A small network was shown many inputs. Here are its activations along a few directions, one row for each input.
Each table varies a few parts of the input and shows all the possible inputs, shuffled.
Descriptions start from the smaller parts, as in this example, which fits no table here: values(3) and (point or ring(11) or (line(4) and ring(8))).
Shared parts are said once, and a part with two or three values counts as separate values.
In the rows, zero is written as 128.

Other details of the inputs vary at random and push rows far along two fixed directions, the same in every table; ignore that.

Table:
r1: [130 120 136 135 133 133 143 119 115 114 152 131 114 138 128 126]
r2: [122 125 115  98  95 116 104 146 156 163  79 170 140 120 139 102]
r3: [123 112 113  97  67 113  98 124 166 136  76 179 134 113 126 111]
r4: [124 141 145 129 109 107 119 133 132 118 167 106 126 142 118 143]
r5: [122 141 136 133 119 118 127 147 119 109 149 115 118 125 112 147]
r6: [116  99 115 177 106 144 114 100 138 104 126 104 100 131  95 145]
r7: [138 115 132 122 114 136 137  93 123  79 136 130 121 112 108 141]
r8: [146 120 105 100 197 153 142 125 136 207  54 169 174 129 192  79]
r9: [122 131 140 133 107 116 128 132 121 111 161 122 112 140 116 137]
r10: [141 130 134 139 188 150 148 132 112 139 138 118 143 140 148 131]
r11: [121 144 141 130  98 106 118 143 125 108 160 108 119 129 108 146]
r12: [120 141 142 127  85 103 118 135 125 103 165 113 113 132 104 143]
r13: [121 134 137 135 112 118 129 140 119 109 154 120 112 133 114 140]
r14: [152 128 129 142 242 168 173 122  97 170 131 119 156 151 181 111]
r15: [103  99  93 142  67 123  93 122 166 155  65 150 104 123 113 103]
r16: [130 118 108 106 135 130 120 139 151 174  64 172 149 122 160 100]
r17: [150 118 126 133 199 159 163 104 107 127 121 124 143 128 153 125]
r18: [131 125 139 129 111 130 124 116 128  96 152 125 124 127 109 144]
r19: [108 119  86 135 109 131  97 135 155 178  53 135 124 109 127 101]
r20: [146 119 130 140 204 160 161 115 107 136 128 125 144 137 159 124]
r21: [123 115 116  96  68 111  95 129 168 140  80 176 138 117 128 112]
r22: [139 114 131 145 176 150 157 117 110 131 139 130 128 144 150 122]
r23: [119 154 134 123 122 118 130 148 110 117 150 108 118 116 109 138]
r24: [119 170 143 120 115 105 113 151 123 122 159  89 131 114 108 146]
r25: [125 127 132 127 115 128 138 121 114  95 144 128 109 115 109 135]
r26: [119 131 138 132  95 113 128 132 121 102 160 125 104 133 108 137]
r27: [129 124 139 135 108 123 124 121 130  99 154 124 121 136 114 147]
r28: [119 138 139 133 105 113 124 143 121 109 157 116 113 132 110 143]
r29: [133 117 135 127 111 133 132 103 124  85 144 131 120 119 110 141]
r30: [125 130 123  94  71  94  81 139 182 159  91 154 159 128 136 122]
r31: [123 146 144 131 114 108 118 141 133 119 162 101 129 135 117 147]
r32: [131 125 128 122 118 130 142 110 114  88 136 127 110 108 107 135]
r33: [137 119 135 143 170 145 151 124 112 131 143 127 129 145 147 124]
r34: [118 148 122  96  84  93  85 161 173 167  86 143 154 116 135 121]
r35: [127 125 121  96  68 100  85 137 176 155  83 163 155 126 136 117]
r36: [103 112  90 140  80 123  87 139 166 158  54 140 115 108 113 113]
r37: [129 126 137 131 127 132 137 122 116 113 154 127 116 135 121 128]
r38: [138 112 133 134 155 146 155 105 111 116 142 134 122 137 139 120]
r39: [150 134 131 138 236 168 166 125  98 170 134 115 159 148 173 114]
r40: [124 161 138 123 129 114 125 147 114 126 154  95 132 118 117 139]
r41: [122 149 126 121 125 124 137 135 105 108 142 117 111 106 105 137]
r42: [108 110 112 175 110 138 120 118 128 112 127 101  90 127  97 137]
r43: [124 142 138 135 130 120 127 147 120 118 150 111 126 130 121 145]
r44: [143 111 130 128 152 147 158  94 111 107 135 132 121 127 135 122]
r45: [149 119 102  94 193 152 144 115 136 197  48 168 172 119 186  80]
r46: [141 124 133 143 192 151 154 129 110 139 136 122 141 143 155 128]
r47: [132 146 136 133 175 137 144 141 107 147 146 106 141 136 144 128]
r48: [134 114 132 139 146 141 150 111 113 118 146 134 116 140 136 122]
r49: [123 150 140 130 113 109 118 149 124 112 154 102 128 122 111 151]
r50: [128 128 141 133 104 119 120 124 131 101 157 120 124 136 112 150]
Each input here is: line(5) and (point or line(9)).
- Changing only the line(5) part turns r2 into r18. The same change can be made to r11. Which row results? => r35
- Changing only the line(5) part turns r44 into r17. The same change can be made to r37. Which row results? => r10
- A walk changes only the line(9) part. It starts at r45 and steps to r8. List the rest of the walk in order. => r41, r14, r39, r23, r47, r40, r24
- A walk changes only the line(5) part. It starts at r29 and steps to r38. List the rest of the walk in order. => r25, r20, r8
- A walk changes only the line(5) part. It starts at r3 and steps to r48. List the rest of the walk in order. => r22, r16, r41

Table:
r51: [154 126 142 154 241 168 174 116  94 148 156 102 154 157 173 127]
r52: [136 116 131 160 172 157 160 103  96  98 158 101 110 132 121 140]
r53: [121 132 130 141 110 123 124 126 122 101 148 107 111 122 102 147]
r54: [123 138 131 129 121 123 127 133 121 118 143 116 120 123 113 135]
r55: [124 136 137 128 105 116 126 130 122 102 151 118 115 123 108 141]
r56: [133 103 110 117 133 141 128 114 146 156  77 168 138 128 152 100]
r57: [124 125 129 125 102 120 117 125 138 115 129 129 122 124 115 134]
r58: [121 134 131 137 110 123 124 131 121 106 148 111 113 122 106 142]
r59: [130 136 135 124 127 123 132 130 121 116 145 122 127 126 123 136]
r60: [141 133 137 126 167 138 145 126 115 132 141 124 143 136 147 129]
r61: [121 131 125 129 115 122 121 137 132 130 125 128 122 125 122 129]
r62: [133 115 119 115 132 130 118 128 151 167  89 158 150 137 158 104]
r63: [122 127 129 125 100 119 117 128 136 117 129 131 122 124 116 132]
r64: [127 131 125 110 106 117 117 134 140 139 113 146 134 124 130 121]
r65: [121 135 136 130  98 116 124 133 123  98 154 119 111 123 103 144]
r66: [120 126 119 124 107 121 112 134 142 141 106 137 129 123 126 122]
r67: [129 122 116 116 136 128 119 136 147 173  85 151 147 133 156 104]
r68: [124 135 122 114 121 120 119 140 138 147 107 137 136 121 134 117]
- Changing only one part turns r55 into r67. The same change can be made to r65. Which row results? => r61
- What do these inputs look like to the network? => values(2) and (point or line(8))
- Change only the values(2) part in r57. List by row number the other rows that result. => r53
